Each row below holds a small network's activations on one record, seen along a few directions.
Records have a field called K. Each example row is followed by its value.
The word none means that the record has no K.
The largest differences between rows may come from other fields.
(in the rows, 500 means zero)
Random noise pushes rows far along 2 fixed directions. That doesn't count. These rows show it; they differ only by the noise:
[563 558 504 450 509 433 642 449 489 398 438 465 509 474]
[621 567 523 425 468 442 654 501 512 388 442 473 527 488]
[416 595 406 504 572 514 643 387 585 439 473 464 516 378]
[604 548 531 434 490 411 642 467 464 386 429 465 508 500]

[506 570 670 498 513 758 312 721 642 561 644 502 692 459] -> none
[687 494 587 439 438 502 529 674 416 519 436 523 544 622] -> k25
[393 527 450 526 512 583 481 482 604 541 541 519 503 431] -> k23
[592 490 505 456 440 529 530 596 548 478 511 466 497 534] -> k3
[249 518 381 587 608 570 471 357 574 574 545 494 468 360] -> k23
[553 545 471 488 463 598 443 601 565 566 510 556 569 494] -> k21
[624 556 483 439 385 603 522 674 672 506 544 509 538 499] -> k16
[444 385 768 537 611 467 148 483 206 590 452 527 469 684] -> none
[440 509 420 518 505 574 525 512 570 490 529 475 480 475] -> k2
[609 373 684 477 496 240 462 396 161 460 401 447 389 682] -> k8
[499 571 429 503 462 602 543 571 673 519 553 485 526 435] -> k6
[593 407 617 474 515 347 410 472 176 500 390 507 446 694] -> k4
[501 475 484 502 499 500 500 524 517 491 496 457 481 503] -> k27
[467 550 465 499 572 444 611 363 464 415 445 464 479 444] -> k15
[514 441 553 526 597 455 470 471 294 560 422 496 472 603] -> k25
[316 682 243 521 578 669 747 378 828 444 552 481 595 197] -> k5
[522 665 391 480 505 667 666 535 769 453 545 496 576 334] -> k26
[431 469 519 533 545 466 465 399 457 516 509 509 474 495] -> k19
[663 511 510 439 404 489 576 612 538 462 513 471 515 552] -> k18
[431 461 523 520 542 414 485 404 401 493 484 501 459 513] -> k12
[302 586 286 556 544 701 564 467 753 558 601 477 522 333] -> k2
[567 462 554 473 491 412 438 491 294 506 435 523 481 601] -> k21
[724 446 590 440 588 388 656 549 317 442 414 454 484 631] -> k1
[581 562 496 456 407 559 555 600 654 504 568 522 561 468] -> k11
[430 563 394 515 507 575 554 494 632 535 575 474 512 432] -> k24
[396 472 463 528 705 441 466 289 337 515 437 474 464 454] -> k13
[471 455 705 508 609 582 145 585 333 643 493 546 560 609] -> none
[565 547 489 456 423 614 461 633 566 564 497 552 586 511] -> k10
[497 569 450 507 565 530 576 420 572 442 477 479 518 412] -> k15
[628 473 596 445 417 420 510 587 442 427 480 533 504 577] -> k12
[406 479 473 526 547 432 515 412 465 489 500 489 477 459] -> k29
[343 530 379 568 560 569 509 411 646 536 558 515 520 377] -> k9
[469 616 423 507 427 665 568 569 764 557 589 521 565 395] -> k8
[643 506 576 431 512 437 577 489 442 408 412 460 480 518] -> k26
[652 577 513 415 376 593 516 723 595 552 511 548 590 513] -> k20
[308 507 418 580 605 487 473 354 530 539 523 494 462 415] -> k9
[418 538 433 539 619 461 607 296 466 433 459 448 488 421] -> k15
[476 538 456 512 499 572 471 561 511 553 482 532 546 492] -> k7
[643 490 560 443 430 511 429 603 424 524 454 556 537 606] -> k10
[307 532 360 562 568 595 523 437 640 556 543 449 497 376] -> k27
[565 515 502 489 470 551 470 558 486 531 477 537 555 503] -> k17
[671 469 580 475 436 405 543 541 406 446 472 459 469 598] -> k6
[569 443 550 492 506 365 488 447 327 460 474 459 425 599] -> k24
[554 458 576 509 532 457 394 507 343 553 433 509 491 568] -> k17
[725 500 594 407 372 556 460 725 495 536 466 548 575 589] -> k20
[586 395 589 482 523 322 450 449 254 452 439 455 396 640] -> k16
[411 537 450 541 523 551 502 469 597 520 541 523 525 439] -> k12
[432 448 454 537 572 469 496 413 439 496 492 441 441 516] -> k3
[611 535 514 454 522 529 535 531 505 485 456 494 582 488] -> k13
[437 495 492 524 569 526 375 481 434 582 465 528 486 483] -> k17
[619 414 587 490 479 428 460 517 388 481 459 454 459 602] -> k27
[591 596 478 455 399 687 481 721 683 580 531 564 621 477] -> k7
[520 491 497 521 499 491 521 503 505 486 497 464 481 522] -> k6
[644 548 516 448 370 539 566 654 647 457 542 539 579 479] -> k29
[432 494 432 530 532 552 473 471 555 535 529 473 477 466] -> k16
[501 452 539 517 542 417 423 472 286 520 417 507 468 584] -> k7
[686 470 604 418 401 493 404 669 390 504 431 563 527 630] -> k10
[473 470 537 541 523 445 487 442 456 493 488 494 489 498] -> k19
[494 524 430 529 671 589 630 506 550 531 486 470 518 463] -> k1
[373 625 321 526 593 551 689 345 660 416 510 480 546 297] -> k5
[438 520 411 539 528 580 542 488 593 519 554 461 491 450] -> k2
[638 625 449 425 349 713 539 740 744 562 559 575 651 482] -> k4
[737 462 617 396 486 364 557 510 294 410 397 483 541 613] -> k13
[771 434 682 391 352 348 499 613 347 432 449 509 477 660] -> k23
[557 460 595 517 481 438 465 493 442 481 474 503 491 568] -> k19
[405 563 395 531 530 634 473 540 602 597 516 525 561 422] -> k20
[408 553 431 528 501 577 514 501 655 520 552 524 533 415] -> k9
[632 565 469 439 422 698 548 720 678 577 531 560 632 485] -> k25
[543 570 453 461 433 626 481 632 611 556 525 562 582 462] -> k21
[452 540 432 503 511 596 458 545 542 578 500 531 543 471] -> k4
[420 463 434 530 560 485 528 427 470 494 500 434 450 479] -> k3
[387 531 418 542 530 525 537 425 588 512 541 506 516 423] -> k29
[403 531 422 524 536 528 518 460 539 520 547 469 465 453] -> k24
[295 608 325 570 665 667 594 340 705 508 528 464 528 272] -> k26

Here are new rows. What is K for each?
[464 435 536 520 544 407 458 401 373 502 477 482 440 526] -> k23
[505 438 494 498 540 426 515 429 385 477 492 437 434 552] -> k3
[577 572 462 448 421 643 476 678 641 579 518 554 592 472] -> k20
[643 386 630 450 485 277 471 472 226 445 429 437 404 663] -> k24
[421 510 440 538 601 571 504 485 478 587 480 506 517 477] -> k25
[519 487 736 526 460 651 213 739 535 616 562 569 567 622] -> none
[257 518 375 601 669 511 449 337 414 605 479 490 455 430] -> k20
[284 427 467 583 644 425 430 279 362 536 474 470 413 474] -> k23
[463 522 487 498 584 410 596 349 407 405 422 458 461 474] -> k15
[349 476 430 560 592 490 450 404 477 536 495 456 433 467] -> k16
[593 541 513 465 433 547 488 619 491 535 484 539 555 532] -> k7
[578 607 453 462 406 694 481 697 711 565 537 577 617 435] -> k17
[443 579 409 506 461 579 574 546 703 507 559 520 556 388] -> k29
[477 526 486 514 513 575 443 521 490 575 485 534 527 472] -> k17
[510 585 439 477 566 541 636 449 603 427 484 466 512 376] -> k26
[408 403 526 546 635 378 384 366 208 561 401 482 415 578] -> k20
[503 584 401 500 445 651 546 597 727 528 583 505 548 432] -> k16
[556 491 517 500 496 488 440 519 403 535 469 530 524 548] -> k21
[432 547 440 509 576 485 628 345 496 419 458 464 501 427] -> k15
[557 473 574 477 461 435 486 490 435 476 488 525 496 582] -> k12
[250 488 382 593 667 510 429 341 397 602 463 485 459 429] -> k20
[465 537 479 512 474 554 509 505 574 527 541 518 500 454] -> k23
[544 497 474 482 458 522 538 552 528 468 516 475 483 526] -> k2
[602 578 477 432 477 478 680 483 567 386 468 476 560 457] -> k15
[344 441 483 597 659 461 387 355 295 583 441 487 441 506] -> k7
[430 460 496 507 639 321 587 246 299 406 384 425 436 493] -> k15
[594 521 559 447 396 536 499 627 577 471 515 554 545 545] -> k12
